A small network was shown many inputs. Here are its activations along a few directions, one row for each input.
In each table, some parts of the input vary, and every possible input appears once, in random order.
Descriptions start from the smaller parts, as in this example, which fits no table here: one of 6 places along a line, together with either a single point or one of 9 places around a ring or (one of 3 separate values, together with one of 8 places around a ring).
Shared parts are said once, and a part with two or three values counts as separate values.

Other details of the inputs vary at random and push rows far along two fixed directions, the same in every table; ignore that.

A family of inputs:
row 1: [ 12 -10   8 -10  18  -4 -14  15  35   1  26  -5  36  11]
row 2: [ -2  18   2  10 -13  -9  14   7  -1  12  -7  -1  -6   0]
row 3: [  7  -3   3  12   7 -14   5  32  14  28  16 -12  31  15]
row 4: [ 2 -4  6 -1  2  5  4 -8  5 -8  2  1  1 -4]
row 5: [ -5  17   2   4  -6 -14   9   9 -12   9  -2   2  -8   4]
row 6: [  1  11  -1   9 -16   1  -9  21  -9  18 -15   8 -17   7]
row 7: [ -3  25  -8  10 -19  -9   1   4   3   9  -4  -6  -7   2]
row 8: [ -4 -16   9 -13   7  10   0 -23  -1 -21  -1   6  -3 -14]
row 9: [ -1 -23   6 -14   6  20 -23  -9  -8 -16 -10  14 -15  -8]
row 10: [ 18 -13  13  -7  24  -5 -21  28  48   5  38  -9  55  17]
row 11: [  3   2   0   3  -8   9 -14  12  -9   9 -11   8 -16   5]
row 12: [ -2  16  -2  11 -10 -11  11  11  -8   7  -3   1  -8   3]
row 13: [ -3 -28   1  -8  13   8   3 -23 -13 -16  -2   0   0 -12]
row 14: [-1 -5  6 -6  2  4  5 -8  5 -6  2  2  0 -4]
row 15: [  0  15  -6   3 -10  -1  -5  -6   4   0   1  -5  -5   0]
row 16: [ -6 -19  -2 -11  13  11   1 -22  -8 -20  -4   3   1 -12]
row 17: [  0 -11   1 -12   8   5  -7 -25   1 -25  -1   4  -4 -11]
row 18: [  2  22  -6  11 -12 -12   7   4   0   7  -7  -3  -7   3]
row 19: [ 0  8 -1  5 -2 -3  6  3 -6 -2  3  2 -6  2]
row 20: [ -4  15  -9  12  -7  -7  16   8  -8  13 -10  -4  -1   2]
row 21: [  1  -4  -4  10   0  -2  11  -1 -12   9  -2  -7  -1   2]
row 22: [  2 -12   3  -8   1  14 -19   7  -2   0  -6  10 -11   1]
row 23: [  0 -17  -2  -1   8   2   7  -7  -7   0   2  -4   4  -2]
row 24: [ -3  16  -2   5  -7 -11  11   9  -9   9  -1   1 -10   5]
row 25: [ -3  -9  -4 -11   1  12 -11 -26   6 -23   3   1  -6 -11]
row 26: [ -4   2   0  -8  -1   1 -11 -12   6  -9   4  -2   1  -4]
row 27: [-4  4 -6  1  1 -2 11  0 -6  6 -5 -3  0  1]
row 28: [-2  5 -6  6  1  0 10  0 -6  4 -4 -4  1  2]
Each input here is: one of 4 places along a line, together with either a single point or one of 6 places along a line.
The inputs of row 17 and row 18 match in every part but the place on the line of 4. If row 9 is changed in the same way as row 17 into row 18, which row does it become? -> row 6
List by row number the other rows that have the place on the line of 4 in common with row 14. -> row 1, row 22, row 23, row 24, row 25, row 27
Which other rows does row 26 become when the place on the line of 4 takes its other values? List them by row number. -> row 7, row 15, row 25

A family of inputs:
row 29: [ -3  27  -5  -3 -15  -7 -12  -1  -5   0 -11   7 -26   3]
row 30: [ -8  11   0   1  -7  -9  19 -17 -14 -10   1   0 -16  -7]
row 31: [ 10 -16  -4   7   4   5  -1  -2  -6   6  -2  -4   0   3]
row 32: [  0  17   0  -1   4 -21   8   6   3   2  13  -5  10   8]
row 33: [ -4  12 -12  11 -14   8  11 -10  -6  -9 -10   3 -16  -9]
row 34: [ -2  27  -3   0   0 -21  -1  25  16  32   7 -13  27  19]
row 35: [  9 -34  -3  -5  12  20 -18 -20  16 -21  17  -8  16  -9]
row 36: [ 1 -6 10 -4 14 -9 15 -1 -9 -4  5  5  2  0]
row 37: [ -8 -11  -6   2   8   3  -9  29 -21  19   1   3   4  11]
row 38: [-10   8   4   5 -11  -9  26 -22 -27 -11 -12   5 -29 -15]
row 39: [  5 -22  -7  -7  18  19 -14 -14  22 -36  12   4  19  -9]
row 40: [ -3  10   8  -1 -18   3  -4  -5 -12  -2 -15  11 -29  -7]
row 41: [ -4 -27   5 -21  17  16 -10 -21  19 -19  11  -3  20 -11]
row 42: [ 10  16   2  16   0 -12  10  46  13  34   4  -2  22  22]
row 43: [  0  13 -24  12 -17   0   2 -28 -24  -7 -20  -8 -30  -7]
row 44: [  5   9  14  -4  -2  -4 -10  22  -2  14  -5   8  -7  12]
row 45: [ 8  0  4 11  1 -2  3 31 25 14 11 -2 26  8]
row 46: [ -5  18   3  -2 -18   3  -9  -8  -8  -4 -11   8 -29  -4]
row 47: [  8  -2  -1  15  -8  -4   0  10   4  19   4 -10   7   6]
row 48: [ -4 -24   9 -15  12  10  -3 -12  11  -8   2  -1  14 -10]
row 49: [ -1 -26   8 -18  21  11  -2  -9   5  -7  -2   2  14  -5]
Describe the family of inputs behind these rows. -> either a single point or (one of 4 places along a line, together with one of 5 separate values)
Which other rows does row 33 become when the choice among 5 separate values takes its other values? List them by row number. -> row 30, row 35, row 41, row 46
